Each row below holds a small network's activations on one input, seen along a few directions.
In each table, some parts of the input vary, and every possible input appears once, in random order.
Descriptions start from the smaller parts, as in this example, which fits no table here: ring(5) and (point or ring(9) or (values(3) and line(4))).
Shared parts are said once, and a part with two or three values counts as separate values.
In the rows, zero is written as 128.

Other details of the inputs vary at random and push rows far along two fixed directions, the same in every table; ignore that.

Rows:
x1: [ 85 120 145 101 107 172 103 129  84 151 102 179 131]
x2: [121 141 104  52 179 115  92  94 106 164 157  93 152]
x3: [142 102 133 203  87 166 119 146 162 120  89 197  90]
x4: [ 92 129 121  68 166  99  88 101  91 180 135 109 158]
x5: [132 119 137 176 115 126 178 152 158  95 133 144 115]
x6: [108 127 136 134 120 205  69 130  59 161 108 168 136]
x7: [ 79 119 127 105  99 173  84 134  87 167 101 177 136]
x8: [152 144 134 128 115 133 146 113 137 111 131 119 120]
x9: [108 163 105  25 150 123 101 114  62 138 153  67 172]
x10: [114 141 115  23 186  85  93 106  98 153 173  51 165]
x11: [ 97 115 126 113  95 199  56 130  77 172  88 208 133]
x12: [127 126 111 148 123  96 152 131 152 115 125  88 136]
x13: [132 135 125 144 137  97 169 134 133 104 144  86 147]
x14: [137 143 140 133 134  96 174 127 135 100 135  95 146]
x15: [147 147 127 153 131 113 156 139 137  91 150  90 124]
x16: [148 136 119 144 105 132 135 115 148 123 128 124 116]
x17: [150  90 172 187 112 138 110 129 176 138 102 214  81]
x18: [ 86 123 110  96 143 145  99 131  59 162 119 105 166]
x19: [127 153 113  55 158 150 119 117  74 134 149  86 174]
x20: [118 132  87  68 158 156 104 126  68 153 144  81 167]
x21: [158 122 113 139 132 126 167 144 147  94 150 125 140]
x22: [120  97 153 228  86 165 141 158 150 119  86 200  74]
x23: [137 145 140 136 117  92 169 121 147 107 130 101 131]
x24: [147 153 118 140 110  98 145 128 157 103 139  97 115]
x25: [117  99 176 215 102 133 120 130 178 142  92 229  55]
x26: [106 117 151 121 113 205  77 136  64 151  92 207 137]
x27: [134 124 155 168 111 129 179 146 158  93 122 156 109]
x28: [159 133 118 106 125 114 166 127 151  98 143 122 137]
x29: [160 135  97 136 131 111 154 129 166 107 144  78 130]
x30: [148 141 131 140 150  73 140 111 174 117 147 105  99]
x31: [136 138 114 153 116 122 123 136 144 111 124 101 111]
x32: [153 154 146 146 126 114 153 137 136  92 137 108 118]
x33: [127 139 128 151 106 101 148 126 152 124 120 114 130]
x34: [159 113 101 146 133 125 165 146 152 100 139 121 127]
x35: [136 121 151 135 147  70 142 115 170 134 138 103 126]
x36: [ 78  97 163 108 132 163  58 128  97 188 102 196 121]
x37: [ 76 108 114 108 114 176  84 143  86 164 100 161 141]
x38: [158 147  95 124 153  79 176 143 151  87 164  42 133]
x39: [149 117 152 138 144 115 118 107 159 136 138 131 107]
x40: [158 117 118 126 153  88 149 114 180 120 148 140 113]
Each input here is: ring(5) and (values(2) or ring(6)).
Q: Changing only the ring(5) part turns x17 into x10. The same change can be made to x28. Which row results?
A: x9
Q: Changing only the ring(5) part turns x7 into x24. The same change can be made to x37. Which row results?
A: x31
Q: Change only the ring(6) part in x26. List by row number the other rows that result.
A: x3, x11, x21, x28, x34
Q: Change only the ring(6) part in x19. List by row number the other rows that result.
A: x6, x8, x16, x20, x29
